A small network was shown many inputs. Here are its activations along a few directions, one row for each input.
In each table, some parts of the input vary, and every possible input appears once, in random order.
A made-up example of a description, with smaller parts first: one of 6 places along a line, together with either a single point or one of 11 places along a line or (one of 3 separate values, together with one of 5 places around a ring).
Shared parts are said once, and a part with two or three values counts as separate values.
In the rows, 128 means zero.

Other details of the inputs vary at random and push rows far along three fixed directions, the same in every table; ignore that.

Table:
r1: [140 119 221  98  72  98 140 102  95 116 191 123]
r2: [134 123 116 141 157 143 129 148 102 145  98  80]
r3: [147 151 140 193 116  78 118  99 123 146 138  76]
r4: [148 141 167 141  88 112 125 114 101 141 169 114]
r5: [127  99 117  94 149 175 149 168 136 118 122 150]
r6: [132 130 223 107  66 109 116 122  74 122 186 146]
r7: [117 138 101 183 123 106 101 116 175 115 122 167]
r8: [125 202 117 238 119  77 151 106 148 178  72 114]
r9: [127 132  63 133 156 159 131 137 148 138 107 116]
r10: [144 136 202 167  95  87 119 117  98 128 161 107]
r11: [146 128 175 133  97  88 132 100 112 127 150 104]
r12: [133 136 113 141 155 152 120 150  95 148 105  88]
r13: [137 103 211  57 122 133 143 139  56 123 136  94]
r14: [118 106 104  65 154 147 144 128 147 113 115 139]
r15: [145 130 179 146  86 107 114 117  97 129 138 120]
r16: [119 129  70 124 173 135 130 126 157 133 102 113]
r17: [106 113 111  82 157 164 127 149 130 113 118 157]
r18: [118 117 130 125  91 124 116 121 162  98 132 193]
r19: [148 154 111 167 174 114 129 135  90 169 118  40]
r20: [126 147  99 124 169 133 121 132 100 153 124  87]
r21: [123 101 102  79 141 170 155 142 143 118 127 137]
r22: [127 142  94 118 150 131 119 120  98 149 102  80]
r23: [117 122 135 131 111 126 117 132 163 103 154 200]
r24: [130 122 162  92 157 127 126 137  71 138 111  81]
r25: [135 137  99 126 148 143 127 127 103 152 108  75]
r26: [128 104 140 140  96 136 135 136 171  99 147 185]
r27: [121 143 108 135 158 144 111 145  91 147 106  92]
r28: [129 152 118 168 101  97 106  97 133 136 139 117]
r29: [125  92 115  86 143 166 147 154 137 112 101 146]
r30: [125 102 120  89 161 166 148 167 141 114 122 151]
r31: [120 118 128 118 108 116 132 110 179 101 159 179]
r32: [119 140  96 184 111 113 101 120 173 117 120 165]
r33: [140 123 214 122  64 110 118 114  87 122 165 132]
r34: [121 127 118 120  93 128 127 117 167 109 163 187]
r35: [125 111 208  53 128 132 132 134  55 127 144  97]
r36: [117 108 118  84 165 160 138 160 138 116 124 156]
r37: [103 147 165 137  89 126 173 135 167 123  92 215]
r38: [124 129 154  92 152 130 117 133  62 141 110  88]
r39: [126 105 144 132 104 123 133 130 177  94 141 182]
r40: [142 132 104 135 158 143 140 143 106 154 122  76]
r41: [126 106  97  70 134 166 145 133 139 119 111 141]
r42: [119 112 104  72 161 156 147 142 145 120 134 145]
r43: [137 169  89 223 132  69  94  89 144 150 114  94]
r44: [128  97 101  74 138 161 155 136 144 117 112 135]
r45: [119 133  77 156 183 137 118 148 151 132  96 120]
r46: [135 127  92 183 107 111 128 110 189 120 130 146]
r47: [123 147  94 123 153 139 119 127  97 152 116  81]
r48: [128 158 111 187 122  91 104  98 139 138 142 117]
r49: [114 121 121 114 100 117 122 101 172 102 152 182]
r50: [137 137 102 197 114 125 113 138 174 124 133 168]
Each input here is: one of 2 separate values, together with either a single point or (one of 4 places along a line, together with one of 6 places around a ring).
Changing only the choice among 2 separate values turns r29 into r44. The same change can be made to r7. Which row results?
> r49
Changing only the choice among 2 separate values turns r39 into r3. The same change can be made to r30. Which row results?
> r19
A walk changes only the place on the line of 4. It starts at r24 and steps to r35. List the rest of the walk in order.
> r45, r36
A walk changes only the place on the ring of 6. It starts at r27 and steps to r12. List the rest of the walk in order.
> r26, r10, r45, r17
